Each row below holds a small network's activations on one input, seen along a few directions.
Each table varies a few parts of the input and shows all the possible inputs, shuffled.
Descriptions start from the smaller parts, as in this example, which fits no table here: one of 3 separate values, together with either a single point or one of 11 places along a line or (one of 5 places around a ring, together with one of 6 places along a line).
Shared parts are said once, and a part with two or three values counts as separate values.

Other details of the inputs shift rows strongly along three fixed directions, in all tables alike. That doesn't count.

Rows:
r1: [ -8.7 -30.5  -6.6 -29.3  37.4  -2.7 -53.2   9.1  14.2  28.8   3.0 -23.5]
r2: [ -2.7 -43.1  16.4  -9.4  15.8 -19.7 -24.7  25.8 -10.5  54.0  20.9 -16.2]
r3: [  7.7 -22.0   6.8  46.4  21.5  42.4 -35.0 -21.7   0.1  12.3 -32.6  12.0]
r4: [ 23.2 -11.2  52.5  69.8 -31.9  34.8 -23.5  16.0 -25.8 -18.9 -22.7  -9.5]
r5: [ -6.2 -18.3  14.0  49.8  23.6 -41.7 -45.4  54.5 -88.5  33.9  -4.2 -64.6]
r6: [-17.6 -42.9  -2.6 -17.9  14.6  12.9 -51.9 -55.6  19.8  45.6 -25.7  11.1]
r7: [ 12.1 -24.4  34.3   8.5  51.8 -10.4 -20.6  71.3 -59.6  41.1 -13.3 -70.6]
r8: [ 30.2   9.6  12.1  26.6 -25.7  18.6  17.5 -24.7   0.5 -34.8 -20.9   0.6]
r9: [-48.2 -12.6 -53.3 -19.5  22.7 -35.1 -19.3 -30.4  -3.9  33.0  33.6 -21.1]
r10: [  6.6  30.7 -12.8 -36.1 -33.1  17.0   9.8   2.7  25.3 -40.2   1.1  21.0]
r11: [  6.8  -5.3 -46.1 -45.5 -24.6   1.0  25.9   8.3  -3.4 -31.5  14.2 -13.7]
r12: [ 25.9  14.2   7.9  13.8 -28.9  41.1  -1.3  -1.1  -2.2 -41.9  -7.1  -6.1]
r13: [  1.9  20.2  29.5 -20.7 -34.2  14.3  -7.4 -18.3  35.8 -12.0  26.7  61.8]
r14: [  1.1  -3.1 -18.8 -21.6 -61.5  19.7  12.3 -25.3  28.6 -20.1  21.8  41.1]
r15: [-15.7  28.8  30.2  37.5 -23.1   9.7  35.0  14.7  -0.9 -35.8 -28.5  -2.8]
r16: [-13.7 -31.5 -38.9 -43.8 -24.6 -33.6   3.1   6.0  22.6 -10.4  23.2   9.2]
r17: [ -2.9  14.3 -43.9 -19.4  14.2 -33.1 -11.3  24.9 -47.6  -0.1  24.1 -49.6]
r18: [-19.5 -27.3  -9.2  -0.9  37.5  11.3 -47.5 -16.2  21.7  36.3 -31.1  27.8]
r19: [ 19.9  12.6  20.3  21.3 -30.1 -12.2  24.3  42.3  -4.1 -30.9  10.9  -6.1]
r20: [  2.4  20.2  45.7 -13.7   5.3  19.5 -28.2 -47.8  32.6  16.6 -10.8  50.6]
r21: [ 16.5 -17.0  -7.8 -26.1  24.6 -43.6  35.1  20.4 -19.7  25.3  10.6 -34.8]
r22: [  9.2  45.7 -57.4   3.7  -1.9 -26.5  42.3  12.7 -30.3 -20.4  23.5   0.4]
r23: [  7.4  24.1 -38.1  -7.0  -0.6 -51.5  22.2   2.7 -40.2  -6.5  13.7 -30.9]
r24: [-48.6 -27.7  28.4 -10.1  40.1   4.6 -47.3 -39.8  30.3  46.8   0.7  16.8]
r25: [ -2.4  -4.8 -29.7 -72.0  16.8 -21.1   2.1   5.3  12.6 -10.3  34.1   1.8]
r26: [ -9.6 -43.2 -64.0 -27.5  22.6 -11.5   8.3 -11.2   3.6  14.0   2.4   3.3]
r27: [ -5.3  33.4  36.2  44.1 -14.0   8.9  36.3  13.7   8.7 -29.6  -9.7  -8.1]
r28: [-23.6 -30.5 -54.3 -19.4 -16.8  -1.6  25.1 -49.8  39.7 -22.7  29.4  -0.5]
r29: [ 31.9  31.5  24.1  21.3  -8.3 -17.4  41.4  24.9 -10.1 -33.4 -18.6 -17.6]
r30: [  9.8  26.6  17.0  22.0   8.5  37.8 -15.5 -16.2  37.6   7.0 -14.1  48.5]
r31: [ -4.5  13.3  25.7  -6.3 -12.7  23.0 -32.8 -47.6  40.8  10.0 -33.2  44.6]
r32: [ 20.2  36.5   1.6  -3.7   7.0   1.4  45.2  13.4   1.5 -29.8   7.2  37.9]
r33: [ -3.8  13.5  -9.9 -11.5  -7.9 -24.9  79.2  18.1   1.4  -9.1  33.5 -18.4]
r34: [-26.9 -10.2  37.0  47.7  -3.6  33.1  -9.9 -10.7 -10.7   7.9 -37.3 -11.3]
r35: [ 27.4  30.3  53.8  48.7  19.3  35.4   9.9  29.4 -20.0  25.8 -24.8  16.8]
Each input here is: one of 5 separate values, together with either a single point or one of 6 places along a line.
Changing only the choice among 5 separate values turns r10 into r31. The same change can be made to r1. Which row results?
Answer: r29
Which other rows does r21 become when the choice among 5 separate values takes its other values? List them by row number.
Answer: r2, r7, r33, r35
A walk changes only the place on the line of 6. It starts at r2 and steps to r13. List the rest of the walk in order.
Answer: r19, r16, r14, r4
Which other rows agree with r15 in the choice among 5 separate values? List them by row number.
Answer: r9, r24, r27, r28, r33, r34
Which other rows agree with r30 in the choice among 5 separate values? List them by row number.
Answer: r3, r18, r22, r26, r32, r35

Rows:
r36: [-29.7  -3.9  33.4   7.8  28.9  10.6 -76.3   2.9 -15.3  65.4  -5.5   1.2]
r37: [  7.9  57.3  -9.0  23.4 -59.9   2.1  67.0  12.5 -19.7 -74.9  12.3  17.3]
r38: [ 36.5  65.7  57.2  44.9 -27.6  63.8  10.9   3.6 -27.2 -28.0 -30.8  26.8]
r39: [ -3.4  -0.6 -16.3  -5.2  16.7 -44.7 -14.6  28.4 -38.4   8.9  10.6 -46.0]
r40: [ 48.2  64.0  -1.9   8.4 -41.9   3.4  73.5  28.1  -6.1 -53.7  10.2  29.3]
r41: [  2.8  -3.6 -38.5 -61.3  16.1 -13.7  43.4 -19.3  28.4 -11.6  21.6   7.2]
r42: [-23.4 -10.8  41.9  16.0  38.6   3.9 -55.9   5.4   4.1  66.3  -1.2   3.8]
r43: [ 17.7   6.2   1.5  37.6   2.1 -46.9  20.2  46.7 -73.6 -27.1 -16.8 -77.1]
r44: [  0.5   9.4 -10.4 -27.5   8.8  21.7 -27.3 -24.2  42.0  31.8  24.4  52.7]
r45: [ -8.8   2.7 -47.9 -48.1 -12.8 -23.0  27.7 -19.6  -3.5  -3.1  43.5  -3.1]
r46: [-18.6 -36.6  14.6  30.9  29.8  38.2 -48.0 -25.2  20.2  44.8 -36.1   6.5]
r47: [ 20.5  40.9  32.9  53.3 -15.7  24.9  69.2  38.3 -19.6 -58.2 -46.5 -17.3]
r48: [ -5.1 -25.3  -3.4 -23.5  28.9  -9.3 -11.9 -28.7  25.7  18.0 -24.6   3.6]
r49: [ 20.4 -21.8  19.6   2.3 -17.9   8.9  -0.7  46.6 -28.5 -23.0 -18.9 -22.0]
r50: [  2.4  32.3  60.2  14.1  26.3  35.5 -25.8  11.7  14.8  18.3 -29.4  27.4]
r51: [-33.2 -12.7 -49.1 -35.0  -8.0 -22.5  47.9 -23.5  37.3 -16.2  21.9  -8.5]
r52: [  8.0   1.2 -54.2 -54.4  -3.3 -27.4  18.5   2.4   0.7  -7.2  21.7  12.4]
r53: [-32.2 -11.5 -41.5 -38.1  -0.9 -30.9  35.5 -26.2  35.5 -23.0  28.8  12.2]
r54: [ -6.9  10.6 -41.1 -41.0  -5.6 -31.5  24.7   1.5  19.8   8.6  58.4  14.9]
r55: [  6.7  50.1  92.2  55.1   0.1  16.9   2.5  29.9 -21.6  -2.2 -42.4  -1.1]
r56: [ 18.8  51.9   1.7   9.7 -30.9  12.2  81.2  10.7  13.0 -81.8  -9.5  28.6]
r57: [ 15.6   6.0 -40.9   3.9 -14.6 -10.5  51.5   9.1  -1.2 -45.2  15.5  13.6]
r58: [  5.7  20.4  23.3  -8.7 -60.5  33.1 -22.7 -23.4  31.2 -29.1  16.0  22.6]
r59: [ 26.6   3.5  -2.9  19.5  -2.2 -17.6  25.1  33.5 -54.4 -22.8 -31.8 -32.0]
r60: [  9.7 -25.0   9.2 -29.8 -24.2  30.3 -12.7 -20.6  57.7  -1.8   9.1  42.6]
r61: [-14.5  -9.9   0.0  26.4  13.0  48.6 -69.7 -35.3  16.0  23.8 -33.0   2.7]
r62: [-11.7 -22.7 -33.7  -2.3  23.9   0.3 -42.6 -16.0  -1.5  -1.4  -5.1  -4.5]
r63: [-10.8   7.8 -46.0 -51.3 -17.5 -35.0  15.2 -10.6   5.5   1.0  37.8  11.5]
r64: [  4.7 -15.8  -1.1 -19.5  43.7 -36.0  16.2  36.2 -17.1   5.8 -16.3 -28.3]
r65: [-30.8   1.1 -26.1  -9.9 -10.7  12.6 -47.8 -57.2  33.0   2.1  19.0  28.4]
r66: [ 11.9  -4.2 -43.3 -47.7   4.6 -27.3  31.6  -3.4  25.5  -1.5  25.4  21.5]
r67: [-35.4 -33.9  29.8  34.3  26.3  13.6 -58.2 -29.3  13.0  43.8 -14.9  15.4]
r68: [ -9.1  -5.7 -10.4 -10.9 -18.2   2.1 -20.7 -59.1  36.9  27.3  15.1  35.1]
r69: [ -9.1 -10.0 -16.1   0.3  43.0 -56.3 -16.6  64.8 -61.2  19.2  15.5 -75.7]
r70: [-15.0 -20.7 -32.2  -2.8   1.8  19.8 -15.7 -17.6   3.6   8.8 -15.2   0.5]
r71: [ 16.5  -7.2 -51.1 -42.0   2.8 -10.3  34.6 -18.0  13.9  -2.7  37.1  12.0]
r72: [  0.1 -53.0 -21.6  23.6  50.3 -45.3  21.8  53.6 -50.8  -5.0 -16.1 -55.3]
r73: [ -3.6 -15.7  -1.4   0.1  21.8 -45.7  14.7  31.5 -24.1  20.3  10.3 -29.7]
r74: [  7.9 -12.2  -7.8  -9.2  40.3 -25.4  10.7  45.8 -17.2  18.3   6.2 -17.8]
r75: [ -7.4 -10.3  20.3   3.8  42.4  12.5 -60.7  24.6 -27.9  48.9 -18.6  -5.2]
r76: [ -7.7  -4.6  21.6  14.4  11.0  -5.9 -32.5  -2.6  -5.2  43.4   2.7   6.5]
r77: [  4.6 -38.1  -9.7 -31.9  -4.8  12.2 -50.8  -3.9  17.8   2.3   2.2  -7.5]
r78: [-36.8 -24.4 -28.7  -1.4  -3.7   2.5 -20.3 -23.0   0.0  19.4  -0.1 -12.1]
r79: [-21.4 -15.7  26.4 -39.2 -29.0  22.9 -16.1 -40.5  67.3  -1.5  16.2  39.0]
r80: [ -7.1  23.6 -48.4   1.4 -36.3  -9.2  38.8  -5.2  -1.2 -44.3  21.3 -23.0]
r81: [ -0.8  32.0  34.7   2.5  -3.8  10.2  29.3 -11.2   6.3 -10.2   0.9   7.0]
r82: [ 23.6  29.1  25.5  23.0   6.1  37.7 -27.0  -5.7 -19.9  -2.3 -19.0  -3.6]
r83: [ -3.4  -3.7 -37.7 -39.4  -3.5 -26.6  44.3 -19.0  16.1   0.8  47.1   1.0]
r84: [  7.8 -10.9 -17.5 -14.7  -4.5  13.8 -21.9 -52.1  37.1  20.7  -0.5  41.5]
r85: [-13.4 -14.4   7.0 -33.0 -46.9  24.8 -29.7 -31.2  37.0   0.6  20.0  32.6]
r86: [ -3.4  -4.9 -17.0  -7.0  17.0 -26.0  -7.5   7.9 -37.8   7.9  18.0 -49.9]
r87: [  6.1 -64.9  11.9 -16.6  35.4 -35.0  14.3  65.5 -25.8 -10.8 -20.8 -64.1]
r88: [ 45.9  17.3  29.1  56.8  -0.6 -17.6  61.6  59.3 -58.7 -38.5 -41.7 -39.2]
r89: [  8.4  40.9  88.6  62.7 -11.8  22.1   4.1   1.6 -13.7 -10.5 -52.1  -0.4]
r90: [  4.4   9.3  18.7  19.8 -15.3  -6.9  15.9 -13.8   3.0   0.3  -6.6   5.7]
r91: [ -6.4 -24.8 -28.5   9.0   6.0  19.5  -7.8 -21.7  19.8  14.7  -5.9   8.3]
r92: [  3.6  78.6  97.0  46.7 -13.6  42.9   1.1  18.1   5.2  -5.4 -25.8  30.3]
r93: [ 21.7   8.3  -6.3  12.6   1.9  -0.9 -17.3  -4.2 -18.0 -11.4 -24.1 -16.3]
r94: [  6.9   6.2   7.7  -1.4  20.7  11.9 -59.9  -7.5  -3.6  25.2 -17.6   6.2]
r95: [ 12.7 -58.2   1.3  -6.3   9.0  -6.6 -16.8  30.7  -4.7  10.0  -1.6 -22.9]
r96: [-30.9 -49.2  22.1  48.1  41.1  -2.3 -60.1  -2.2 -24.5  47.3 -16.9 -18.5]
r97: [ 10.3   6.4  30.6   4.6 -56.7  29.0   4.8 -11.8  30.6 -19.1  18.9  33.0]
r98: [  6.6  21.6 -30.7 -15.5 -39.5 -28.7  44.6  -7.4 -13.4 -32.1  14.6  -2.2]
r99: [ -0.6 -48.1  15.4  -1.7  -4.7 -25.6  10.5  35.9 -10.1  -2.1  10.8 -33.9]
r100: [-16.6   9.8  43.0  56.5 -15.0  43.3 -14.4 -23.5  16.5  15.1 -24.4  16.1]
r101: [ 42.0  74.6  43.3  23.9 -44.1  62.7  44.3 -24.0  27.9 -38.6  -4.1  63.6]
r102: [  2.9  -4.2   8.8   8.7  48.4  -3.0 -57.7  36.3 -34.8  33.9 -13.7 -31.3]
r103: [ -8.6 -34.0 -69.5 -26.1  14.9 -38.9  24.3  20.0 -27.4 -24.3  10.4 -23.8]
r104: [-26.3 -29.7 -25.1  12.2   1.3  -0.9  -8.1 -21.6  11.7  23.9  10.1  -8.3]
r105: [ -4.6  13.9  -3.5 -15.8 -17.1  22.5  -5.9 -54.0  33.7  23.6  34.0  39.8]
What do these inputs look like to the network?
Answer: one of 2 separate values, together with one of 5 places along a line, together with either a single point or one of 6 places along a line
Changing only the choice among 2 separate values turns r93 into r43. The same change can be made to r75. Which row results?
Answer: r36
Changing only the choice among 2 separate values turns r89 into r48. The same change can be made to r42. Which row results?
Answer: r74
Which other rows does r61 become when the place on the line of 6 takes its other values? List them by row number.
Answer: r62, r82, r93, r94, r102
Which other rows does r92 become when the choice among 2 separate values takes its other values? List them by row number.
Answer: r50
Which other rows does r80 become when the choice among 2 separate values takes its other values? List them by row number.
Answer: r61
Which other rows agree with r67 in the choice among 2 separate values and the place on the line of 5? List them by row number.
Answer: r42, r73, r83, r90, r99, r100
